Each row below holds a small network's activations on one input, seen along a few directions.
Each table varies a few parts of the input and shows all the possible inputs, shuffled.
Descriptions start from the smaller parts, as in this example, which fits no table here: one of 5 places around a ring, together with either a single point or one of 11 places along a line or (one of 3 separate values, together with one of 6 places along a line).
Shared parts are said once, and a part with two or three values counts as separate values.
In the rows, zero is written as 128.

Other details of the inputs vary at random and push rows far along two fixed directions, the same in every table; ignore that.

A family of inputs:
R1: [137 111 163 100 154 113 103  97 124 102 101 105]
R2: [144 133  93 144  92 105 169 143 204 133 189 136]
R3: [124 132 107 160  90 129 148 166 172 139 177 150]
R4: [137 121 147 115 139 121 112 112 136 125 128 117]
R5: [123 131 124 146 129 137 112 147 127 132 143 137]
R6: [145 131 128 119 135 101 143 111 160 124 142 118]
R7: [135 123 126  97 132 106 156  92 145 116 120 113]
R8: [121 124 136 143 131 144 105 145 113 137 132 132]
R9: [138 126 141 118 135 116 127 120 140 119 118 128]
R10: [118 130 134 154 133 159  95 164  93 133 116 141]
R11: [111 135 130 140 121 157 124 153  92 139 104 152]
R12: [133 112 169 108 152 127  99 110 102 110  83 114]
R13: [115 123 130 100 153 143  98 104  89 116 103 112]
R14: [135 120 167 106 159 130  90 106 103 117  95 118]
R15: [124 118 120  88 139 106 134  82 143 111 140 101]
R16: [115 127  88 127 102 122 152 126 166 137 185 123]
R17: [121 136 140 150 134 167  87 163  96 144 117 150]
R18: [109 140  86 158 102 148 157 158 135 148 163 150]
R19: [150 121 120 117 126  89 152 105 176 110 149 103]
R20: [140 121 115 134 108  98 157 125 180 125 168 117]
R21: [127 122 152 125 153 133  97 125 100 114  99 122]
R22: [112 136 149 155 125 174  95 176  78 144 100 165]
R23: [130 128 141 103 150 138 122 107  93 118  77 118]
R24: [122 136 129 121 141 152 125 124  89 129  94 127]
R25: [132 129 113 107 123 107 166  97 157 121 142 113]
R26: [107 142 128 160 121 172  99 174  56 148  91 159]
R27: [144 122 121 123 110  99 156 118 183 125 163 121]
R28: [ 99 151  89 195  80 184 130 217  99 168 146 186]
R29: [131 125 121 137 121 117 131 130 156 128 163 125]
R30: [102 137  90 145 106 151 131 155 132 144 168 148]
R31: [136 112 146 114 136 114 117 111 142 113 126 110]
R32: [144 113 126 115 126  90 144 101 175 113 157 100]
R33: [131 124 131 131 134 136 106 134 133 125 136 128]
R34: [128 121 152 120 151 137  92 122 111 118 107 125]
R35: [124 128 120 117 132 130 145 112 121 128 125 123]
R36: [125 127 143 138 137 136 112 141 106 124 106 133]
R37: [115 136 122 170 107 167 111 188 114 144 135 161]
R38: [118 139  97 145 114 152 147 147 121 143 142 140]
R39: [122 133 144 140 139 155  93 150 105 137 117 146]
R40: [129 131 108 128 106 100 158 116 151 131 152 122]
R41: [138 120 123 103 123  98 161  96 158 117 131 110]
R42: [132 130 114 146 110 121 139 141 162 143 174 132]
R43: [152 128 135 111 144 102 133 103 148 119 128 109]
R44: [130 119 156 100 151 116 112  93  84 115  74 109]
R45: [146 125 137 110 148 100 127  99 152 116 135 109]
R46: [111 139 102 161  90 144 148 171 132 151 152 160]
R47: [118 138 126 141 125 142 115 140  83 136 102 135]
R48: [133 114 157 110 150 126  97 107 118 116 110 112]
R49: [131 142  92 165  99 132 143 166 171 151 193 145]
R50: [135 120 151 116 161 131  92 112 101 114 100 111]
R51: [127 124 143 111 138 115 121 102  95 122  94 112]
R52: [143 116 126 112 129  93 140 104 182 106 154 108]
R53: [138 123 164 110 157 124 105 107  99 124  91 114]
R54: [133 143  91 166  91 129 158 170 169 148 181 150]
R55: [132 134 115 147 106 122 149 149 155 139 160 142]
R56: [125 128 144 108 146 131 123 112  99 118  82 126]
R57: [134 123 124  98 133 109 158  89 143 119 126 104]
R58: [133 119 136 106 131 108 139 102 127 119 109 112]
R59: [155 125 128 106 133  93 144  99 179 116 147 108]
R60: [144 126 109 105 121  94 167  98 171 114 138 109]
R61: [129 131 124 118 128 105 138 106 123 122 118 117]
R62: [125 125 148 109 148 127 114 111  89 117  76 125]
R63: [128 129 103 155 100 132 137 160 171 133 178 140]
R64: [141 119 133 119 127  97 144 110 160 114 141 112]
R65: [121 120 139 107 151 136 125 100  89 122  92 112]
R66: [141 126 131 120 133 104 133 110 159 126 152 115]
R67: [109 133 119 138 128 157 129 140  92 139 118 140]
R68: [143 129 130 117 129 106 139 115 166 124 144 123]
R69: [140 126 149 112 150 113 122 109 119 115 100 119]
R70: [118 140 133 158 114 161 112 173 113 151 135 162]
R71: [122 141  89 138 104 126 171 136 163 138 165 137]
R72: [102 141 124 149 134 180 112 160  64 145  96 155]
R73: [144 115 131 106 131  92 135  94 181 110 158 105]
R74: [106 140  99 191  87 162 129 202 138 157 181 169]
R75: [125 126 143 112 138 120 120 108  96 121  92 122]
R76: [128 119 156  93 156 132 119  94  87 116  69 112]
R77: [113 138 145 160 122 176  95 179  85 155 113 164]
R78: [128 132  84 135 108 121 171 126 162 133 169 122]
R79: [113 142 142 162 126 172  99 177  80 154 113 164]
R80: [126 126 150  98 158 135 118 101  87 115  68 120]
R81: [112 134 137 161 120 165 102 177 101 138 114 160]
R82: [139 119 161 109 152 120 112 107 103 118  89 114]
R83: [139 120 112  98 129  96 169  81 163 117 145  97]
R84: [119 137 113 144 112 129 137 144 119 137 129 143]
Description of these inputs: one of 4 places along a line, together with either a single point or one of 8 places along a line or (one of 2 separate values, together with one of 6 places around a ring).
The inputs of R47 and R61 match in every part but the place on the line of 4. If R60 is changed in the same way as R47 into R61, which row does it become?
Answer: R56
The inputs of R21 and R74 match in every part but the place on the line of 4. If R72 is changed in the same way as R21 into R74, which row does it become?
Answer: R35
Start at R66 and move only the place on the ring of 6, one step at a time. The first step leads to R29. Which rows follow, in order?
Answer: R74, R64, R55, R79
Which other rows does R8 become when the choice among 2 separate values takes its other values? List them by row number.
Answer: R48
Which other rows does R58 become when the place on the line of 4 takes its other values? List them by row number.
Answer: R28, R46, R62
Which other rows does R43 become when the choice among 2 separate values takes its other values? List them by row number.
Answer: R59

A family of inputs:
R85: [157 125 160 213 134 154  84 212 133 143 154 144]
R86: [157 113 196 190 104 128 114 204 131 133 101 160]
R87: [ 95 144  65 197  51 154 190 210 141 146 151 185]
R88: [144 130 189  97 149  81 112  83  90 123  66 113]
R89: [ 88 129 136 189  72 151  85 205  60 146  97 177]
R90: [151 130 187  89 212 110  57  60  47 115  68  81]
R91: [165 136 138  76 194 116 142  54 107 117  88  76]
R92: [128 119 134 131 148 108  63 108  85 107 111  94]
R93: [148 121 138  64 160 135 139  84 165  95 100 110]
R94: [174 129 124  77 127  64 203  72 193  94 100 103]
R95: [146 155 148 119 194 150  95 110  66 151  84 127]
R96: [102 149 112 164  93 171 117 185 159 174 209 177]
R97: [129 144  74 129  92 161 200 148 218 164 213 152]
R98: [128 151 144 131 124 161 157 146  76 155  66 154]
R99: [140 101 109  85 155  56 132  51 151  73 135  53]
R100: [158 154 113 124 170 115 121 115 138 126 124 127]
R101: [122 161 144 171 124 171 107 199  66 155  63 202]
R102: [ 99 127 143 160 146 168  48 150  11 154 102 126]
R103: [ 97 104 157 110 137 157  74 117  88 135 122 122]
R104: [ 95 133  99 197  39 128 147 194 120 177 181 167]
R105: [ 92 142  97 177  75 169 180 181  92 165 123 169]
R106: [176 138  99  87 161  82 171  67 187  97 136  80]
R107: [145 139 100 106 120 121 181 109 233 152 210 141]
R108: [120 107  91 122  73  57 185 114 184  97 153 109]
R109: [105 103  79 116  86 110 158 123 211 102 205 114]
R110: [117 112  91  92 112 132 191  93 197 125 185 112]
R111: [112 145 154 132 158 206  71 171  86 144  84 185]
R112: [124 108  90 114 131  86 153  77 137 116 177  69]
R113: [138 169  83 179  66 120 207 181 193 188 193 187]
R114: [120 130 159 114 143 148  69 139 124 118 121 147]
R115: [120  85 135  50 142  91 143  40 164  95 149  66]
R116: [ 93 115 123 148  89 130 146 150  78 143 115 137]
R117: [117 135  97 139 146 154 125 133  92 113 108 119]
R118: [160 145  99 130 131  59 128 104 198 113 194 101]
R119: [104  97 185  88 163 149  35 105  69  94  66 112]
R120: [146 134 159 119 122  73 118 117 134 109  93 135]
R121: [133 128  79 118 134 105 184  83 153 123 171  87]
R122: [113 103 164  65 184 158  94  77  87  78  45 103]
R123: [129 106 198 184 131 202  67 220 129 140 127 169]
What is each input in this table made of?
Answer: one of 3 separate values, together with either a single point or (one of 2 separate values, together with one of 6 places around a ring)
The inputs of R114 and R118 match in every part but the choice among 3 separate values. If R123 is changed in the same way as R114 into R118, which row does it become?
Answer: R85
Which other rows does R96 become when the place on the ring of 6 takes its other values? List them by row number.
Answer: R97, R103, R107, R110, R115
Which other rows does R93 become when the choice among 2 separate values takes its other values? List them by row number.
Answer: R97
Which other rows does R91 become when the place on the ring of 6 takes its other values? List them by row number.
Answer: R90, R95, R102, R112, R121

A family of inputs:
R124: [ 88 161  87 207  85 165  94 212  63 169 143 186]
R125: [ 91 145  84 218  95 179 123 221  65 148 136 166]
R126: [157 110 187  91 172 127  95 103 100  87  26 110]
R127: [152 146 165 125 167 121  82 126  94 126  73 142]
R128: [107 102 165 127 130 124 107 112  57 133  84 120]
R129: [117 150  49 125 100 154 202 119 210 152 218 142]
R130: [ 92 156 105 208  76 180 111 209  51 189 152 173]
R131: [102 110 173  94 147 152  76 117 104 105 101 128]
R132: [158 136 168  48 193 128 146  60  92 110  34 117]
R133: [134 119 196  95 146 117 104 111 118 103  63 133]
R134: [ 97 145  91 206 125 215  96 226  92 150 162 168]
R135: [178 131 103 134 128  68 192 110 229  99 172 103]
R136: [129 138  54  90  96  79 238  78 202 133 178 101]
R137: [118  96 175  67 139  79 111  60  96  80  63  90]
R138: [146 152 151 160 124 146 118 166 112 169 128 151]
R139: [123 117  56 160  54  98 186 158 201 123 195 126]
R140: [151 117 158  61 202  91  66  50 113  91  97  82]
R141: [112 117 113 146 120 182  96 169 127 121 134 140]
R142: [160 124 101 100 124  74 162  75 227 135 227  80]
R143: [141  97 112 102 113  73 177  78 241 127 229  93]
R144: [135 118 197 125 152 136 105 127  94 139  74 137]
What is each input in this table made of?
Answer: one of 3 separate values, together with either a single point or one of 6 places around a ring
The inputs of R140 and R127 match in every part but the choice among 3 separate values. If R142 is changed in the same way as R140 into R127, which row does it become?
Answer: R138
Which other rows agree with R124 in the choice among 3 separate values? List them by row number.
Answer: R125, R128, R130, R136, R137, R139
